A small network was shown many inputs. Here are its activations along a few directions, one row for each input.
Each table varies a few parts of the input and shows all the possible inputs, shuffled.
A made-up example of a description, with smaller parts first: one of 8 places around a ring, together with either a single point or one of 9 places along a line or (one of 3 separate values, together with one of 6 places along a line).
Shared parts are said once, and a part with two or three values counts as separate values.
(in the rows, 128 means zero)

A family of inputs:
x1: [ 50  71 117 182 201  83 189 240 140 115  94 167 153 131]
x2: [204 105  42  94 109 172 115  65  81 116 111  79 184  84]
x3: [167 110  66 116 130 143 128  71  87 140 107  74 170 104]
x4: [169 151 103  98 110 137 102 110  71 110 119 127 145 105]
x5: [165 103  65  75  86 151 124  33 136 142  97  52 151  87]
x6: [ 75 145 213 182 160 111 141 182 184 176 178 139  58 203]
x7: [ 98  78 121 173 181 113 166 187 233 134 146 139 159 168]
x8: [179 104  56  82  96 159 120  45 115 132 103  62 163  86]
x9: [133 147 122  80  86 118 110  77 124 137 106 100 111 107]
x10: [154 110  73 110 122 136 131  60 105 148 102  65 158 105]
x11: [ 84  78 130 164 167 105 170 172 252 145 139 128 147 168]
x12: [129 162 133  91  98 133  85 110 101 122 105 115 113  96]
x13: [ 17  71 135 160 168  67 200 197 192 142  81 138 123 135]
x14: [ 88 146 207 189 173 118 136 197 164 165 185 150  69 204]
x15: [153 165 123 102 112 145  79 132  68 105 112 133 136  96]
x16: [139 157 171 136 107 155 116  88 130 126 167 170  88 127]
x17: [ 29  71 127 168 181  73 196 213 173 131  86 148 134 134]
x18: [116 160 140  84  89 127  89  97 121 133 100 105 101  97]
x19: [122  77 110 187 201 126 158 214 202 119 155 159 181 166]
x20: [111  78 115 180 192 120 161 201 216 125 151 149 171 167]
x21: [163 159 162 146 121 168 110 109  98 111 177 188 109 126]
x22: [151 158 166 142 115 162 113  99 113 118 173 179  99 126]
x23: [109 147 199 202 194 131 129 224 130 152 195 170  89 204]
x24: [192 105  48  89 103 166 117  55  97 123 107  71 174  85]
x25: [141 163 128  97 106 140  82 122  83 112 109 124 125  96]
x26: [126 156 178 130  97 147 119  75 150 137 161 159  76 127]
x27: [127 171 177  84  58 107 110 101 118 110 125 144  86 130]
x28: [164 176 160 100  81 126 101 135  62  81 137 175 120 130]
x29: [ 40  71 121 176 192  78 193 227 155 122  91 158 144 133]
x30: [179 111  60 122 136 148 126  81  71 133 111  81 180 103]
x31: [140 108  81 102 111 129 135  48 126 159  96  55 146 105]
x32: [146 148 114  87  96 125 107  90 104 126 111 110 123 106]
x33: [152 175 165  96  75 121 104 125  79  89 134 165 110 130]
x34: [ 99 147 203 196 184 125 132 211 145 158 190 160  80 204]
x35: [140 173 170  91  67 114 107 113  97  98 130 155  98 130]
x36: [158 150 108  93 104 131 104 101  86 117 116 119 134 106]
Question: The inputs of x19 and x11 match in every part but one. If x2 is changed in the same way as x19 into x11, which row does it become?
Answer: x5
Question: What is each input in this table made of?
Answer: one of 4 places along a line, together with either one of 3 separate values or one of 6 places along a line
Question: Which other rows does x19 become when the choice among 3 separate values takes its other values? List them by row number.
Answer: x1, x23
Question: Which other rows does x32 become when the place on the line of 6 takes its other values? List them by row number.
Answer: x8, x10, x12, x16, x35

A family of inputs:
x37: [202 122  81 122 127 181 110  67 100 142 151  86 156 120]
x38: [106 152 145  79  72 104 119 110  99 104  89 139 100  94]
x39: [ 99  59 103 174 176 118 185 169 222 121 135 154 173 144]
x40: [ 80  85 129 170 184 104 166 201 206 142 134 137 139 162]
x41: [152 108  62 109 134 129 129 113  76 117  90  97 175  91]
x42: [141 121  83 100 118 124 122 113  84 113  87 107 161  90]
x43: [166 163 139  98  85 151  95  64 115 132 144 116 108 120]
x44: [117 143 125  86  87 112 117 112  96 106  87 128 123  92]
x45: [129 132 104  93 102 118 118 113  91 109  86 117 143  91]
x46: [178 150 120 107  99 161  96  65 112 134 146 104 126 119]
x47: [190 136 101 115 114 170 101  66 107 137 148  94 142 119]
x48: [105 176 239 199 170 125 120 247 125 107 207 243  76 199]
x49: [ 33 103 177 197 197  89 176 211 179 171 135 141  88 176]
x50: [154 174 158  90  72 140  96  63 115 132 144 128  88 122]
x51: [ 66  96 154 181 184  94 167 207 194 154 137 130 122 180]
Question: What is each input in this table made of?
Answer: either a single point or one of 4 places along a line or (one of 2 separate values, together with one of 5 places along a line)

A family of inputs:
x52: [218 153 103 104  96 186  86  39  95 135 163  96 138 117]
x53: [114 134 160 154 145 124 133 162 146 130 152 155 111 155]
x54: [130 106  83 107 124 122 135 113 115 122  91 100 159  99]
x55: [114  89 106 159 169 126 156 150 168 146 131 112 150 144]
x56: [127 118 101 106 115 121 131 113 114 120  97 112 144 102]
x57: [124 131 119 105 107 119 125 114 112 118 104 123 130 106]
x58: [113 118 142 154 152 124 141 158 157 133 145 143 125 150]
x59: [122 145 137 104 101 118 118 117 107 118 110 132 115 112]
x60: [114 150 178 155 141 125 124 167 132 129 160 166  97 159]
x61: [113 103 124 156 160 125 148 154 164 139 138 128 138 147]
x62: [119 160 155 104  97 117 111 122  99 119 117 139 100 117]
Question: What is each input in this table made of?
Answer: either a single point or (one of 2 separate values, together with one of 5 places along a line)
Question: Which other rows does x59 become when the place on the line of 5 takes its other values? List them by row number.
Answer: x54, x56, x57, x62

A family of inputs:
x63: [185 117  79 113 119 166 115  61 109 141 132  77 160 110]
x64: [ 82  86 126 183 194 104 171 209 173 138 131 145 147 161]
x65: [ 89  84 111 179 196 105 168 208 154 134 123 137 159 152]
x66: [196 142  97 109 108 169 100  83  84 110 143 129 150 104]
x67: [156 141 102  79  86 133 107  82 103 113 105 112 141  93]
x68: [108 111  92  95 110 114 136 110 116 127  74  99 144  90]
x69: [127 181 202 132 109 130 105 146 103 124 164 173  73 155]
x70: [106 101  86 103 123 109 145  95 131 141  80  83 141  95]
x71: [122 125 101  89  97 110 130 117  91 101  80 117 141  90]
x72: [138 136 107  87  88 118 115 100  90  99  88 128 144  84]
x73: [ 59  91 173 195 188 102 174 212 229 146 158 164 112 185]
x74: [172 114  78 101 109 151 116  57 130 149 120  64 147 109]
x75: [108 181 205 147 130 121 101 184  94 118 157 181  74 153]
x76: [ 67  90 158 191 190 103 175 211 211 143 150 158 123 177]
x77: [135 188 201 125  99 133  96 124 107 127 167 168  70 153]
x78: [200 129  83 111 118 171 102  71  95 121 140 101 163 110]
x79: [ 75  88 142 187 192 104 174 210 192 141 140 152 135 169]
x80: [147 196 199 117  82 145  89  94 110 131 173 156  63 145]
x81: [160 134  92  90  95 143 111  62 112 129 107  88 145  98]
Question: What is each input in this table made of?
Answer: either one of 4 places along a line or one of 5 places along a line or one of 10 places along a line
Question: Which other rows belong to the same alternative as x81? List them by row number.
Answer: x63, x66, x67, x68, x70, x71, x72, x74, x78
Question: A walk changes only the place on the line of 5. It starts at x65 and steps to x64. List the rest of the walk in order.
Answer: x79, x76, x73

A family of inputs:
x82: [ 80 141 207 185 166 110 143 211 170 135 174 189  84 187]
x83: [204 185 121  64  52 166  68  30  50 113 130 109 115  88]
x84: [190 117  44  67  85 155 108  28  86 124  88  60 175  68]
x85: [ 83  79 114 168 182 105 171 186 179 139 119 128 150 148]
x86: [128  98  83 118 134 124 142 115 134 129 100  99 160 107]
x87: [ 68  71 125 189 202  99 183 214 199 143 129 141 148 164]
x88: [116 158 179 140 125 124 118 152 126 127 153 162  92 151]
x89: [170 176 142  88  76 148  86  75  76 115 135 130 106 108]
x90: [104  88  99 144 159 114 158 152 157 135 109 114 154 128]
x91: [157 107  64  92 109 138 126  74 110 125  92  81 167  87]
x92: [ 96 149 195 164 147 116 131 183 149 132 164 176  87 170]
x93: [141 167 162 114 100 135 103 115 101 121 143 147  98 129]
Question: The inputs of x86 and x93 match in every part but one. If x90 is changed in the same way as x86 into x93, which row does it become?
Answer: x88
Question: What is each input in this table made of?
Answer: one of 2 separate values, together with one of 6 places along a line
Question: Which other rows does x82 become when the choice among 2 separate values takes its other values? List them by row number.
Answer: x87
Question: Which other rows does x85 become when the choice among 2 separate values takes its other values? List them by row number.
Answer: x92
